A small network was trained on made-up records. Each row is its average activation on records with the value named, seen along a few directions.
Values that are neighbours, or in one group, have similar rows; names and order tell nothing.
(in the rows, 500 means zero)
Random noise pushes rows far along 19 fixed directions. That doesn't count. These rows show it; they differ only by the noise:
[497 247 419 620 401 413 636 693 561 534 491 470 396 455 721 692 402 498
 687 316 384 707 418 524 728 637 331 325 434 351 501 379]
[365 602 420 432 623 487 419 476 784 511 700 606 566 700 300 426 663 570
 624 710 605 805  81 251 538 259 578 547 395 583 465 596]
[316 479 548 657 290 586 378 545 484 331 434 641 822 655 449 287 426 622
 566 463 358 659 323 515 793 465 272 574 507 449 628 582]
[685 445 451 326 589 572 465 581 363 782 751 500 387 292 352 652 561 435
 436 602 511 557 303 624 446 345 726 659 342 585 600 569]
[357 439 638 265 403 201 756 383 395 652 567 399 465 590 506 788 608 465
 444 410 563 539 418 480 399 413 459 399 496 315 379 661]
[367 676 681 524 460 119 200 525 595 575 291 380 615 802 486 510 482 479
 600 750 504 646 334 382 535 533 601 344 323 132 378 252]
[608 493 593 633 822 596 503 560 315 578 496 303 426 448 873 374 481 555
 629 457 721 367 614 416 255 323 445 318 502 437 318 468]
[511 792 188 616 396 372 612 388 493 497 512 503 465 487 347 761 501 445
 359 635 199 373 473 375 747 475 984 173 348 416 504 462]
[493 525 667 346 470 487 515 448 574 710 479 478 593 650 631 641 638 465
 249 388 627 563 536 601 256 346 527 533 495 581 871 479]
[534 440 515 624 513 721 612 496 449 362 509 667 445 157 447 560 345 471
 525 504 521 489 495 601 403 483 628 549 694 649 229 719]
[455 346 441 832 509 307 365 584 518 612 441 315 346 420 659 587 114 498
 574 658 428 697 594 552 524 558 489 646 456 488 262 391]
[224 383 331 698 540 235 382 517 390 780 443 361 241 566 703 504 389 440
 634 589 437 443 687 373 668 272 416 316 612 636 512 207]
[656 488 795 383 482 569 596 753 548 333 495 410 596 516 205 484 510 659
 590 418 374 496 306 653 693 894 630 759 508 262 296 496]
[290 551 474 474 264 443 888 435 465 556 216 607 621 513 376 592 162 388
 486 357 461 490 703 532 741 460 697 433 614 643 624 560]
[552 620 628 492 489 708 630 434 661 573 775 306 447 453 587 496 673 531
 444 365 401 491 461 506 312 567 427 736 573 534 459 414]
[747 164 580 479 488 619 590 498 699 571 564 659 495  75 590 677 410 602
 826 435 441 332 266 374 521 651 742 516 367 253 442 161]
[612 551 725 592 539 426 284 223 326 442 434 308 527 683 506 365 576 560
 371 633 325 153 823 592 424 421 358 500 497 288 352 342]
[421 697 493 592 438 524 468 499 590 574 484 766 515 556 490 590 586 382
 578 678 492 714 213 565 506 312 731 138 284 251 592 340]
[676 438 643 473 561 689 789 398 558 389 638 581 558 488 546 607 577 494
 641 513 541 422 631 630 265 310 449 603 416 500 531 703]
[478 363 441 268 573 463 707 510 387 522 599 490 403 690 293 512 691 631
 346 314 512 481 453 538 724 470 426 441 538 533 581 630]
[565 453 267 554 474 590 492 394 437 421 484 588 613 379 675 443 412 587
 453 384 613 516 444 340 460 546 426 369 323 417 597 612]


Kavi, 11 values:
p8: [525 406 437 563 554 699 586 357 802 426 455 547 650 646 696 327 462 622
 336 232 515 604 595 391 529 492 247 493 579 699 715 429]
p10: [585 578 469 260 287 369 768 584 495 630 613 377 573 597 439 613 443 382
 667 461 370 663 461 620 610 667 396 682 132 302 743 519]
p3: [612 342 660 417 439 508 417 481 614 498 453 715 470 577 380 614 589 419
 449 564 428 572 492 794 530 447 487 469 410 386 678 362]
p9: [235 486 459 620 456 430 565 600 474 540 782 525 388 440 487 643 578 480
 705 710 429 471 452 548 412 340 477 740 577 640 440 695]
p1: [371 825 676 563 632 741 768 447 622 463 365 733 621 738 402 201 480 590
 481 542 631 444 524 592 447 374 806 399 474 405 652 308]
p2: [416 274 674 376 524 413 434 596 386 697 386 605 335 375 320 536 447 348
 471 553 637 431 603 673 517 406 628 619 750 715 536 424]
p11: [364 592 625 130 216 373 715 524 448 394 219 656 517 357 272 610 373 242
 648 381 672 537 520 589 440 899 495 453 566 311 343 607]
p6: [488 385 127 426 453 193 714 606 594 534 520 554 371 520 522 810 392 428
 396 494 592 822 477 505 515 634 513 422 317 594 618 701]
p5: [495 638 551 644 376 753 625 553 412 354 546 534 609 286 407 190 265 495
 601 506 371 455 593 663 534 684 414 876 616 604 342 588]
p4: [422 627 502 458 199 548 547 438 483 488 488 633 552 427 286 629 517 440
 211 509 396 386 516 725 457 673 754 692 545 469 744 480]
p7: [596 191 429 618 399 549 276 801 429 665 504 504 408 259 623 489 279 363
 561 430 488 856 378 670 672 574 279 657 478 615 582 436]
Kavi is arranged as 4 separate groups.
Q: List the group mates of p8, in the order listed.
A: p10, p1
Q: List the group mates of p9, in the order listed.
A: p3, p11
Q: List the group mates of p6, in the order listed.
A: p5

Lokuz, 18 values:
l14: [451 525 483 477 490 385 423 515 528 570 463 417 770 555 593 490 434 472
 646 565 540 486 436 198 556 242 557 530 478 660 622 596]
l12: [257 443 388 489 403 464 407 461 505 559 352 701 599 460 466 446 459 509
 493 478 588 404 459 306 621 365 618 428 670 701 739 416]
l4: [381 550 353 640 392 388 421 367 436 448 326 680 623 424 550 645 331 367
 492 689 557 495 576 421 445 268 662 319 488 581 531 687]
l10: [291 396 731 561 470 318 378 592 379 575 492 354 620 447 752 547 549 632
 712 494 475 199 491 308 417 446 476 593 683 469 494 443]
l2: [356 638 399 571 490 502 780 682 379 371 586 536 521 603 548 555 573 488
 639 514 546 530 542 582 466 434 473 463 512 567 569 804]
l9: [532 572 603 480 653 574 689 612 645 446 559 451 402 684 542 522 693 535
 679 488 558 454 549 520 434 493 511 431 463 462 540 437]
l7: [394 541 583 514 350 506 526 380 475 404 398 615 592 382 440 400 311 406
 740 553 529 581 422 437 504 566 383 472 459 312 230 571]
l5: [312 552 481 656 365 503 455 282 713 376 369 598 696 620 627 367 369 649
 320 441 550 589 522 406 371 586 402 570 513 466 602 456]
l8: [682 506 529 562 620 401 317 410 524 454 334 451 498 516 625 570 484 437
 389 629 570 369 783 508 282 431 560 416 532 573 481 469]
l16: [193 375 340 565 466 326 308 440 530 595 360 643 468 400 569 467 308 578
 523 621 757 458 496 304 369 520 593 592 530 608 598 449]
l15: [387 526 388 829 652 498 891 374 569 495 369 409 459 634 639 422  53 581
 468 504 583 602 814 500 492 334 576 490 503 630 313 572]
l17: [326 520 412 464 359 434 470 549 440 567 406 515 396 465 433 507 395 313
 572 490 507 580 574 529 607 535 418 478 616 638 509 486]
l3: [541 536 504 544 505 501 516 504 554 294 429 583 573 628 430 497 525 636
 444 524 455 411 566 570 524 648 584 498 426 383 607 500]
l6: [636 597 581 435 605 478 297 413 527 445 455 341 479 615 420 374 550 487
 367 584 457 431 704 524 402 545 406 631 521 570 420 475]
l1: [384 646 409 482 464 477 467 445 443 408 467 439 525 582 471 336 513 481
 451 479 584 539 519 380 504 541 385 473 550 519 406 612]
l18: [326 471 482 623 415 290 664 650 386 585 474 321 460 540 607 576 269 501
 635 525 460 523 673 578 537 563 440 682 519 534 466 543]
l13: [676 322 601 363 573 484 523 553 683 471 524 454 477 711 446 516 607 475
 555 507 512 530 713 631 488 475 303 720 483 650 698 477]
l11: [591 566 330 590 601 389 445 692 561 511 389 434 261 664 550 602 493 320
 567 579 414 694 680 616 660 547 474 207 373 506 568 366]
Lokuz is arranged as a ring.
Q: Which values are neighbours of l7? Give them in the order they are listed.
A: l10, l9
Q: Which values are neighbours of l3? Give them in the order they are listed.
A: l6, l11
Q: Which values are neighbours of l8? Give them in the order they are listed.
A: l2, l13
Q: Which values are neighbours of l4? Give them in the order they are listed.
A: l12, l17
Q: How many steps from neighbour to neighbour lead from l14 to l5, at the fewest?
A: 6
